Each row has a name. Each question is about the rows just above it.

[ 81  77 102  85  84 150  93 150 146 101 127 135 153 100 122 138 107  97
  77 126 154 181 101 146  92  98 124  85  88 175 176 178  90 137 142 129
 168  98  79 122  79 137 140 136] = Kal
[141 143 152  84 112  94 137 119  89 152 115 127  85 104 128 147 171 128
 140 172 156  76 127 169 146 152 138 140 174  87 138 103 152 122  90 160
 158 112 127 111 129 173  97  99] = toda
[ 87 111 105 113  79 113 106 112 134  90 128 134 144 165  95  88  81 166
 139 142 163 150 153 141 140 110  98 172 146 174 173 159  79  99 163  92
 152  94 162 117  86 172  76 130] = virip
[136 168 114  93 135  83 128  80 137  79 169 156 109 101 122 130 123 140
 146 161 141 122 117 133 142 144 100  92 165 153 129 102  75  83 157 159
 124 179 112  93  83 142 157 161] = res
[133  99 104 106 104  76 115  86  91 144  88 105 164 101 110 106  98  85
 116 117 168 171 110 125 162 136 181 123 126  81  96 109 146  82 133  88
 169 136 163 176 161 136  89 107] = Gab
[133  99 104 106 104  76 115  86  91 144  88 105 164 101 110 106  98  85
 116 117 168 171 110 125 162 136 181 123 126  81  96 109 146 125  75 158
 125 141 171  97 148  98 151  76] = tilap
Where do [133  99 104 106 104  76 115  86  91 144  88 105 164 101 110 106  98  85
 116 117 168 171 110 125 162 136 181 123 126  81  96 109 146 125  75 158
 125 141 171  97 148  98 151  76] appear?
tilap
Count the entries of [141 143 152  84 112  94 137 119  89 152 115 127  85 104 128 147 171 128
 140 172 156  76 127 169 146 152 138 140 174  87 138 103 152 122  90 160
 158 112 127 111 129 173  97  99]:
44

[152 155 108 152 154 155 113 148 127]  zarif
[124 123  99 123 124 127 109 129 174]  tilap
[149 103 163 106 109 149 158 118 138]  virip
[108 126 143 127 130 164 142 140 134]  Fabar
[ 94 137  91 134 133  98 100 123 150]  sipa
[127 101 158 105 106 127 153 142 136]  Togu
[159 123 153 125 127 159 149 136 107]  Kal
[ 93 122 102 121 120  97 109 117 159]  toda
[127 101 158 105 106 127 153 117 136]  Gab
[129 117 142 134 134 130 138 130 107]  tofa
Shared by tofa and toda:
[117]
How many entries does [149 103 163 106 109 149 158 118 138] have?
9
Shared by toda and tofa:
[117]

[130 131 116 130 129 125 132 132 130 144 126 128 131 123 120 133 127 129
 134 125 124 130 128 128 125 129 116 119 126 125 126 128 129 126 122 135
 125 121 128 131 144 131 129 123 126 122 125 129] = tofa
[131 131 123 129 128 123 126 129 113 136 132 132 112 123 111 130 135 129
 119 129 128 134 129 117 128 127 144 150 129 121 125 124 131 120 129 129
 130 132 125 129 116 127 129 130 131 130 133 143] = virip
[130 123 136 129 128 130 126 129 141 134 128 116 116 130 118 125 131 128
 121 127 127 118 125 120 115 122 115 143 127 126 130 123 128 129 132 129
 127 129 127 125 125 127 131 132 138 122 124 126] = Meki
[132 135 123 128 132 125 123 132 123 129 130 121 140 126 147 127 122 130
 126 127 124 135 123 132 115 123 139 139 137 122 138 122 128 129 122 131
 129 120 128 133 118 114 132 136 129 128 123 118] = zarif
[131 131 123 129 128 123 126 129 113 136 132 132 112 124 111 130 135 129
 119 129 128 134 129 117 128 127 144 150 129 121 125 124 131 120 130 129
 135 125 125 129 116 127 129 135 131 130 133 143] = Togu
Number of entries in [130 131 116 130 129 125 132 132 130 144 126 128 131 123 120 133 127 129
 134 125 124 130 128 128 125 129 116 119 126 125 126 128 129 126 122 135
 125 121 128 131 144 131 129 123 126 122 125 129]:
48
Whose row is [130 131 116 130 129 125 132 132 130 144 126 128 131 123 120 133 127 129
 134 125 124 130 128 128 125 129 116 119 126 125 126 128 129 126 122 135
 125 121 128 131 144 131 129 123 126 122 125 129]?
tofa
Number of entries in [130 123 136 129 128 130 126 129 141 134 128 116 116 130 118 125 131 128
 121 127 127 118 125 120 115 122 115 143 127 126 130 123 128 129 132 129
 127 129 127]:
39
Which row holds [130 123 136 129 128 130 126 129 141 134 128 116 116 130 118 125 131 128
 121 127 127 118 125 120 115 122 115 143 127 126 130 123 128 129 132 129
 127 129 127 125 125 127 131 132 138 122 124 126]?
Meki
Whose row is [131 131 123 129 128 123 126 129 113 136 132 132 112 123 111 130 135 129
 119 129 128 134 129 117 128 127 144 150 129 121 125 124 131 120 129 129
 130 132 125 129 116 127 129 130 131 130 133 143]?
virip
How many entries does [132 135 123 128 132 125 123 132 123 129 130 121 140 126 147 127 122 130
 126 127 124 135 123 132 115 123 139 139 137 122 138 122 128 129 122 131
 129 120 128 133 118 114 132] have?
43

[160 143 131 128  92 181 147 123 116 119 131 142 100 110 123] -> Togu
[129 130 133 129 125 128 129 127 126 128 128 124 128 129 121] -> Meki
[129 130 127 129 127 128 127 128 126 127 128 129 125 122 136] -> toda
[129 130 129 127 127 128 127 129 126 129 128 126 126 122 119] -> Gab
[130 128 131 128 124 129 131 129 125 131 129 124 131 124 110] -> virip
[110 129 131 126 149 109 125 129 133 138 126 123 139 140 126] -> Fabar
[149  82  90 115 124 124  97 127 137 101 122 109 106 129 120] -> Kal
[128 131 129 130 129 127 127 129 127 125 126 131 123 124 120] -> zarif
[146 135 129 129 106 160 144 126 120 124 130 131 128 119 130] -> tofa
[130 137 161 122 133 129 126 178 116 131 102  89  90 167  96] -> tilap
[115 142 132 141  79  90 106 128  83  97 115 112 161  97 127] -> sipa
How many entries does [129 130 129 127 127 128 127] have?
7
Whose row is [149  82  90 115 124 124  97 127 137 101 122 109 106 129 120]?
Kal
Where do [130 137 161 122 133 129 126 178 116 131 102  89  90 167  96] appear?
tilap
Count the entries of [130 128 131 128 124 129 131 129 125 131 129 124 131 124 110]:
15
Number of entries in [149  82  90 115 124]:
5

[124 134 125 144 140  80 117 166 178 124 169 140 110 127 112 115 143 132
 140]  Kal
[117 151 117 132 143 117 165 152 159 117 159 122 116 122 116 118 125 126
 124]  virip
[147 141 149 130 118 120 184 151 180 148 173 127  95 143  98 101 129 144
 117]  Gab
[124 134 118 136 140  80 167 166 178 124 169 140 110 127 112 115 143 132
 141]  res
Where do [124 134 118 136 140  80 167 166 178 124 169 140 110 127 112 115 143 132
 141] appear?
res
Number of entries in [124 134 125 144 140  80 117 166 178 124 169 140 110]:
13
Number of entries in [124 134 118 136 140  80 167 166 178 124 169 140 110 127 112 115 143 132
 141]:
19

[143  90 178 156 144]  res
[ 75 137  89 156 135]  Togu
[115 153  87  90 180]  Gab
Count the entries of [115 153]:
2
Count the entries of [143  90 178 156]:
4
Shared by res and Togu:
[156]
Shared by res and Gab:
[90]
Number of entries in [ 75 137  89 156]:
4
How many entries does [ 75 137  89] have?
3
Number of entries in [ 75 137  89 156 135]:
5

[179 161 169 122] -> tilap
[139 166 165 152] -> toda
[183 180 141  79] -> sipa
[123 123 120  64] -> Kal
[123 163 180  64] -> Fabar
[146  97  71 155] -> tofa
The one value in sipa and Fabar:
[180]
Number of entries in [139 166 165 152]:
4
Whose row is [123 163 180  64]?
Fabar
Number of entries in [146]:
1
How many entries does [146  97] have?
2
Number of entries in [123 123 120]:
3
Count the entries of [123]:
1

[112 135 117 118 136 134 130 146 125] -> toda
[102 119 138 124 126 118 124 125 138] -> sipa
[118 130 118 113 120 126 132 182 127] -> Meki
[124 120 149 137 126 102 127 108 126] -> Fabar
Count the entries of [112 135 117 118]:
4
The row with [118 130 118 113 120 126 132 182 127] is
Meki
Which row holds [124 120 149 137 126 102 127 108 126]?
Fabar
Number of entries in [124 120 149 137 126 102 127 108 126]:
9

